Each row below is a small network's average activation on inputs in which a field has the value named, seen along a few directions.
Values that are neighbours, or in one group, have similar rows; names and order tell nothing.
Random noise pushes rows far along 14 fixed directions. That doesn't count. These rows show it; they differ only by the noise:
[ 147  385 -143  -44  154  118  318  -83 -180 -349   23 -678 -234 -131
   40 -548 -132 -348 -497  -79 -160 -518  279  185 -238]
[ 492  498 -185  308 -192  220 -306 -128 -552 -149 -167   43 -398 -207
 -275 -299 -243  -29   82 -474  -90 -913  217  320 -230]
[-164 -125 -285  225  138 -242 -189 -175  -38 -341  -10  258  -94   63
 -130 -200  174  342  112   44   48   84 -148 -133  236]
[-263  590  344 -363  108  -62 -326  542 -305  126  -97 -121  -62 -595
 -336 -141  231 -211 -456 -130  279   28    5  232  -64]
[ -19 -118 -247  267  251 -195  232   24 -246   80   92  344  -78   67
   83 -509 -133  127   76 -319   63  161  203  -93  383]
[ 311  -86 -166  226   90 -140  396 -199  125  -43  147   81  -29  172
  146 -193 -104    0   64  -50  -82    4  199  -94  -98]
[ 306 -213  441 -347  425 -477  -98  472  143  122  270   29  269 -352
 -448 -217  242  261 -660  262 -134  769  486 -184  343]
[-611  -63  201 -360  219 -177  344  155  454  153  -87   71  358  389
  388  488  181 -188  159  485 -315  236 -185 -349  -93]
[-514  105 -110  319   45 -352  -27  -97  241  -24  149   71  -33  161
 -146  -66  179  145 -139 -106  632  263 -352  444   41]
[-307  345 -391  110  236  165  348  376 -226  121 -168  317 -348   66
 -326 -215   39 -384  385  -69  -39   27   88  -94  141]
[ 202 -192 -199   56 -386  681  135  112   29 -179 -221  -97 -249   11
 -484 -258  163  263    5   83  -13  619  -92  -15  -81]
[-434  -14  -23    2  -31    3  427    3  232  -42 -148   91 -131  340
  330  -52   15  201  -94  155  116  437  -32 -142 -194]
[-386 -278  -90 -177 -455  -55    9  159 -516 -456 -223 -232  110 -299
  688 -369 -138  -97  -94  -23  621  285 -439 -710  212]
[ 210  191  273   -9 -131 -291  117  127  296  220  372 -104  242   -7
 -173    5  -95 -203 -318  -45  410  163  167  353 -237]
[ -57 -181   30  186   67 -595   51   22   32  236  417  123  401  127
  254   92 -253 -319  148 -112  412  -64  -90  -34  383]
[ 320  109  159  216  298  358  113 -169  320  608  230  290 -243  305
 -262  129  -35  364   39 -170 -437  107  377  605    0]


C, 10 values:
c4: [-611  216  -14 -536   -4    3  211  -31  -76 -171 -399  299  441  138
  418 -408  137  115    5 -182 -371  -87  180  -63 -393]
c7: [ 374  -51 -182 -102  306  162  207   32   47 -305  134 -593 -184 -237
 -242 -201   91 -347 -261  337 -278  -41  179 -211  -20]
c8: [ 497 -156 -139  263  304  199    0 -185    7  134  227  -17 -442 -453
  -19  115  149   50  163  -48  -22  149  -13 -109  109]
c10: [-256 -326   45 -324 -449  -68  124 -192  164 -421   15 -147  611  388
  445 -216 -280  135 -165   93 -190   20  119 -297  -77]
c2: [ 132   90  208 -163  279  320  148  219   57  283  118 -126 -392  180
 -185  -31 -226  209 -343  251 -461  182  629   75  227]
c6: [ 127 -313  -25 -180  166  523   24 -304  -67  -65 -251 -261 -266  -48
  352  104   17  177   26   46 -499  -44   88  -92   10]
c5: [-708   39  -35 -385  -72   53  123  570  -83 -248 -595 -234 -111 -110
   -7  254  400 -262   18  477  205  366 -556 -503  -79]
c1: [ 270 -512  -35  120 -229 -439 -650 -561  -16 -296   33  288  625  -10
  307   95   44  404  379  -78  -16 -447 -458 -213    6]
c9: [ -39 -402  121 -202  213  234   67 -229   16  177  199   41   39  -54
  382 -413 -104  523 -364 -201 -180  606  395  -26  295]
c3: [-193  176  221  -77  177 -275  -86  217 -131  283   24  156   25 -213
  -41   22  -11  -89 -234 -244  230   95  210  217  159]
C is arranged as a 2 by 5 grid.
Name the neighbours of c1, in listed order. -> c7, c5
Name the neighbours of c6, in listed order. -> c4, c9

G, 10 values:
g10: [-323  158  -68   55 -248  171 -460 -208 -444 -296 -505 -124 -189 -104
  286  251  -59   40  155 -173 -104 -755 -338  -17  -22]
g6: [  86 -149  -47  130  280   11  -35  170  173  333  184   11 -133 -254
 -387  288  290 -197  132   60  313  469 -245  140  218]
g4: [ 294  -68  204 -125  373 -188 -618  -54 -134  104  522 -109   52 -523
  -77   64  134   16  -84  102  153   33 -100  -19  594]
g3: [-209 -146  -83  152  173 -684  142  -10  160 -165 -223  500  467   45
   53  -74  430  193  176 -157 -133   77 -317 -310 -237]
g7: [  47   30  154  182  187 -518 -152  -73  -21  331  214  347  168 -173
  187  158  -88  -94   79 -318  244 -194   33  127   70]
g5: [ 285   10   53   66 -209   50   38  -76  379  126  345  -52  252  330
 -457  127  -49  -65   65  121  -17    0   83  442  -49]
g8: [ -37  -45  229   91  -28 -581 -406  225 -491 -185 -103  -30    2 -356
   36 -340 -120  362 -613 -246  335  -55   93  -86  394]
g2: [ 111  123   -6 -115 -521  321  111  177   21  129 -228  128   48   60
 -110  357  -58 -288  358   24  144   47  -73  -65 -367]
g1: [ 293 -248  228  130 -306 -136  274 -335  186  150  -66  -81  442  -65
  441 -141  105  238 -223 -518  315  199 -215  362 -607]
g9: [-354 -362 -176  357  -47  -23 -282  132 -295 -146 -377  -95 -212  179
 -136   72  -21  296   62   67  105  -58 -406  -81  446]
A value of G combines one of 2 hidden first parts with one of 5 second parts; all combinations occur once.
Changing only the second part turns g5 into g9. g2 has the same second part as g5; what does that change turn g2 into? -> g6
Changing only the second part turns g1 into g10. g4 has the same second part as g1; what does that change turn g4 into? -> g8
